A small network was shown many inputs. Here are its activations along a few directions, one row for each input.
In each table, some parts of the input vary, and every possible input appears once, in random order.
A made-up example of a description, with smaller parts first: one of 4 places along a line, together with either a single point or one of 11 places along a line or (one of 3 separate values, together with one of 8 places around a ring).
Shared parts are said once, and a part with two or three values counts as separate values.
(in the rows, 128 means zero)

Other details of the inputs shift rows strongly along two fixed directions, in all tables alike. That doesn't count.
These rows show it; all are for the same input, with only those details redrawn:
[ 76 147 151  93 151 123 108  82 144  80  85 132]
[139  56 171  92 222 133 123 125 197 153  97 119]
[136 152 146 115  64 100  97  67  92  91 172  89]
[136 153 145 115  63 100  97  67  91  90 173  89]
[201  62 166 114 133 110 112 110 144 163 187  76]
[ 76 147 151  93 152 123 108  82 144  80  85 132]

Table:
x1: [186 101 114 164 118 136 151 142 146 189 209 103]
x2: [ 73 176 120 148 159 145 102 138 145  85  94 138]
x3: [139 182  87 166  52  97 107 104  97 105 179 121]
x4: [ 64 156 143 138 130 127 142 155 125  95  82 167]
x5: [ 79 168 132  82 127 143  93 110 133 128  51 123]
x6: [ 78 170  95 143 142 128 141 114 155 105  89 170]
x7: [215  56 159  93 116 108 120 132 134 156 186 106]
x8: [ 73 148 119 147 127 165 155 116 135  97  80 170]
x9: [138 163 130 105  65  70 101  75  89 107 181 115]
x10: [ 68 147  92  77 172 110 144 109  84 107  83 141]
x11: [136 142  93  90  66  90 145 103  29  98 152  95]
x12: [147 150 135  95  52  77 112  87  91  93 164 110]
x13: [138 170 105 171  42 133 126  91 100  97 171 102]
x14: [158  80 119 138 205 135 163 162 197 169  86 162]
x15: [131  95 132 141 219 175 166 159 205 170 110 134]
x16: [193  87 126 169 128  99 108 164 136 179 196 104]
x17: [138 169 104 172  48 127 105 100  99  90 170  97]
x18: [ 61 185 138 148 156 164 150 131 133 104 105 146]
x19: [207  91 131  93 112 101 101 146 130 231 161  93]
x20: [137  90 111 142 218 151 127 164 210 165 109 143]
x21: [ 53 181 127 146 154 151 148 132 133 115 111 162]
x22: [ 94 157 139  80 150  94 121  95 130  91  74 163]
x23: [ 65 172 109 147 156 133  99 139 145  96 100 153]
x24: [136 167 105 154  30 111 156 113  91 107 169 125]
x25: [ 77 182 114  72 135 135  88 117 137 143  65 140]
x26: [195  51 123 109 146 125 140 131  85 171 177  59]
x27: [129  69 157 134 205 146 184 188 183 174  94 159]
x28: [138  62 140 134 207 131 133 196 193 154  86 146]
x29: [178  75 165 174 126 138 132 166 129 176 189  89]
x30: [128  74 140 146 208 172 170 156 201 169  98 134]
x31: [127  57 166 150 211 176 171 175 173 173  95 160]
x32: [142 156  90  97  77  84 143  95  17 106 152 102]
x33: [184  92 144 168 127 116 159 158 125 200 206 115]
x34: [197  99 104 164 116 132 135 138 154 180 203 102]
x35: [ 84 184 125  76 139 146  89 116 138 131  61 125]
x36: [ 93 159 126  60 113 141 103 130 123 120  46 154]
x37: [147  82 129 137 207 139 180 165 189 179  92 163]
x38: [209  64 122 169 106 141 121 148 137 160 177 108]
x39: [194  92 118 164 116 117 159 143 141 195 202 113]
x40: [ 85 166 118 145 148 113 115 144 130  91  75 166]
x41: [133  61 161 131 204 169 176 191 176 166 100 168]
x42: [ 75 173 135 143 144 128 165 136 118 110  84 178]
x43: [107 189 124 171  57 117 108 123  74 113 195 117]
x44: [127 158 139 156  37 124 123 140  64  94 176 133]
x45: [200  81 156 166 125 105 142 175 116 188 184 118]
x46: [134 129 102 108  69 119 128  91  18  94 154  97]
x47: [140 154 117 155  40 119  99 138  76  81 170 125]
x48: [187  58 165 174 116 141 133 170 116 176 185 113]
x49: [141  63 135 125 191 169 176 175 192 161  95 167]
x50: [ 65 151  90  78 176 130 134 109  91 102  92 132]
x51: [210  64 124 169 100 146 142 138 139 168 179 112]
x52: [ 81 165 144  87 162 126 105  86 148  82  96 133]
x53: [203 103 116 165 121 145 137 137 154 168 196  88]
x54: [ 96 169  99 140 142 120 128 128 144  91  72 170]
x55: [ 90 166 122  61 113 120 109 128 129 130  40 144]
x56: [117 191 136 172  59 129 112 122  75 102 191 100]
x57: [216  67 120 149  96 141 147 155 144 162 182 120]
x58: [113 183 129 170  52  96 115 123  67 116 187 127]
x59: [ 97 177 121  68 127 113 106 121 117 140  39 154]
x60: [145 162 125 102  31 123  84  98  67 135 130 103]
x61: [ 74 140 126 152 137 148 106 139 126  79  76 161]
x62: [ 84 179 103 144 154 153 114 122 159  85  92 140]
x63: [142 140 144 114  55 104 100  72  79  90 165 111]
x64: [ 76 147 151  93 152 123 108  82 144  80  85 132]
x65: [213  75 115 153  97 118 155 152 151 169 178 110]
x66: [127 167 120 176  52 118  93 115  83  88 172  94]
x67: [ 73 155 100  81 179 141 133 106  93  90  86 116]
x68: [ 57 165 145 154 143 161 155 126 129 101  92 146]
x69: [138  72 152  83 229 124 118 132 201 167 114 135]
x70: [ 92 149 105 127 125 150 124 139 145  74  77 173]
x71: [150  68 121 130 196 137 146 178 204 153  85 150]
x72: [ 82 128 104  66 154 137 148 123  77  82  71 148]
Describe the family of inputs behind these rows.
Answer: one of 8 places around a ring, together with either one of 3 separate values or one of 6 places around a ring
Changing only the place on the ring of 8 turns x5 into x59. The same change can be made to x17. Which row results?
Answer: x54
Changing only the place on the ring of 8 turns x27 into x21. The same change can be made to x71. Which row results?
Answer: x20
Change only the place on the ring of 8 in x15. List by row number the other rows that result.
Answer: x1, x8, x24, x30, x37, x39, x49
List by row number the other rows that have the place on the ring of 8 in common with x47.
Answer: x7, x36, x41, x44, x49, x57, x70, x72
Change only the choice among 3 separate values in x19. List by row number the other rows that result.
Answer: x9, x10
Change only the choice among 3 separate values in x50. List by row number the other rows that result.
Answer: x25, x69
Start at x16 and move only the place on the ring of 8, one step at a time. The first step leads to x23. Which rows follow, in order?
Answer: x2, x66, x61, x47, x28, x40

Table:
x73: [ 70  95 102  91 208 123 147 126 143  87  37 164]
x74: [111 178 121 120  55 153 114 116 100  51 121 155]
x75: [ 64 117 113  70 189 154 154 109 161 128  13 160]
x76: [167  85 137 145  70 142 149 169 111 151 208 111]
x77: [177 114 105 161  71 104 137 180 121 186 188 117]
x78: [ 91 208  81 107  96  97  89  86  95 109 138 133]
x79: [ 74 128 122 110 224 128 169 148 122  97  50 176]
x80: [160  47 138  92 216 143 149 118 202 202 108 106]
x81: [158  94 136 136 226 126 144 191 207 210 138 128]
x82: [ 82 181 114  91  97 133 100  76  79  76 159 124]
x83: [115 181 112 161  87 107 118  79 114  41 134 150]
x84: [179 108 137 177 127  96 158 133 109 138 221  94]
x85: [172 117 153 139 110 138 139 143 119 147 231  86]
x86: [184  82 212  82  77  88  93 135 107 150 192 107]
x87: [156  45 225 104 191 105  87 167 166 189  94 118]
x88: [ 76 218 131 143  84 129 156  78  99 102 137 123]
x89: [190 107 143 167  79 132 141 100 142 174 196 116]
x90: [106 210  90 118  74 100  94  95 134  81 120 114]
x91: [195 108 183  96  75  51  83 142 119 182 172 114]
x92: [159  36 136 116 223 158 118 174 142 200  96 116]
x93: [179 101 147 196  92 139  93 131 128 161 196  99]
x94: [ 64 134 139 120 208 160 104 126 191  93  28 119]
x95: [ 40 146 140 134 186 157 171 117 194 132  59 170]
x96: [ 88 158 102  81  69 135 110 100  75  69 128 124]
x97: [ 69 217  96 159  70 102 114 120 126 104 147 146]
x98: [105 171 106 136  90  95 122  73 108  41 131 109]
x99: [ 98 195  72  98  80 104 102 111  69 112 113 144]
x100: [176  82 120 103 218 128 145 201 162 216 107 139]
x101: [186 105 125 116 108 118 133  82 106 187 194  85]
x102: [162  36 154 165 195 171 125 192 180 191  98 147]
x103: [ 67 131 206  62 163 105 128 105 161 130  23 175]
x104: [ 51 110 121 147 191 133 180 162 155  93  54 189]
x105: [ 71 107 198  85 185  73 122 123 145  89  41 182]
x106: [157 105 145 199  94 132 113 146 125 170 203  78]
x107: [169  20 121 108 233 122 157 160 143 174 112 138]
x108: [170  95 129 112 235 122 131 176 190 214 131 127]
x109: [168  35 148 167 221 130 152 155 205 159 138 160]
x110: [103 194 118 116  67 124 129  56 123  81 111 101]
x111: [174  21 140 158 204 137 167 180 180 161 114 172]
x112: [ 91 161  95 122 101  88 116  65  89  58 141 115]
x113: [ 59 189 129 142  68 141 127 109 112  69 166 136]
x114: [171  65 147 100 215 153 182 162 157 217  97 131]
x115: [177  91 127 141 110 122  86 112 110 160 186  52]
x116: [225 119 104 146  71 113 110 160 132 164 167 125]
x117: [108 183 119 160  62 147  91 117  88  70  92 136]
x118: [168 122 153 186 115 133 117 146 108 169 204  67]
x119: [202 109 144 182  94 138  87 127 135 147 182  83]
x120: [197  99  85 107  84  97 107 144 109 178 171  93]
x121: [ 87 219  95 135  75 109 133 146  82 107 122 144]
x122: [200 110 108 159  68 112 117 164 126 177 182 139]
x123: [ 38 126 135 155 182 169 137 174 155 122  36 166]
x124: [ 55 139 143  98 192 173 162 170 145  99  69 171]
x125: [ 62 145 134 118 214 165 128 161 121 125  32 155]
x126: [213 108  97 120  75 102 113 153 129 162 162  87]
x127: [ 66 128 135 123 169 171 166 127 176 123  24 204]
x128: [ 72 184 115 147  47 134 167 104  91 107 112 147]
x129: [121 167 104 153  71 114 132 104  89  42 110 161]
x130: [ 89 168 105  84  81 139 112 100  56  80 135 138]
x131: [221 101 132 145  64 138 146 119 124 163 159 112]
x132: [ 92 190 120  96  87 141 130 120  56  79 136 138]
x133: [193  96 140 113  94 133 114 121 142 126 204  65]
x134: [ 91 213  99 156  68 110  96 105 131  95 139 169]
x135: [100 175 113 134  65 135  96 111  84  67  89  98]
x136: [ 67 118 114 105 230 118 136 102 146  95  74 162]
x137: [159  28 133 111 212 154 116 173 161 189  87 102]
x138: [190 129 141 130 113 120 151 101 106 188 197  83]
x139: [ 87 170 123 133  51 154 122 120  93  62 136 171]
x140: [ 73 118 130  71 180 169 136 147 172  76  37 153]
x141: [ 85 205 128 104 102 135 117  94  80  76 160 123]
x142: [ 81 172 111  89  85 129  98  76  98  65 152 110]
x143: [218 133 113 155  88 107  97 136 159 162 191 115]
x144: [ 49 144 142 141 203 169 141 175 136 120  38 155]
x145: [180 122 145 161 126 128 104 132  92 173 197  67]
x146: [209  72 114 138  92  97 143 131 105 120 170  84]
x147: [ 83 202 123 133  69 134 171 104  73 106 113 136]
x148: [146  38 146 169 225 122 173 171 202 168 144 138]
x149: [112 204 123 141  64 136 125  61 128  81 114 141]
x150: [ 57 134 146 121 183 175 126 131 191  86  86 190]
x151: [210  92 125 119  68 126 149 113 120 162 153  75]
x152: [190 108 130 151 137  90 145 119  93 144 213  91]
x153: [ 66 149  94  82 204 122 105 122 191 125  53 154]
x154: [194  92 116 108  90 124 146 105  81 190 171  97]
x155: [176  99 130 145 122 125  87 112  92 171 194  67]
x156: [ 85 181 112 155  91 105 165 125  60  63 133 144]
x157: [ 79 142 144 107 188 175 119 128 199  74  69 176]
Changing only one part turns x84 into x88. The same change can be made to x105. Which row results?
Answer: x103
Changing only one part turns x131 into x117. The same change can be made to x101. Which row results?
Answer: x155
Changing only one part turns x125 into x79. The same change can be made to x106. Which row results?
Answer: x148
Describe the family of inputs behind these rows.
Answer: one of 5 separate values, together with either a single point or (one of 2 separate values, together with one of 8 places around a ring)
Change only the choice among 5 separate values in x146. List by row number the other rows that result.
Answer: x126, x135, x140, x151
Start at x157 and move only the place on the ring of 8, one step at a time. The first step leads to x133. Which rows follow, in order?
Answer: x142, x82, x141, x85, x113, x150
Change only the choice among 2 separate values in x152. List by row number the other rows that result.
Answer: x79
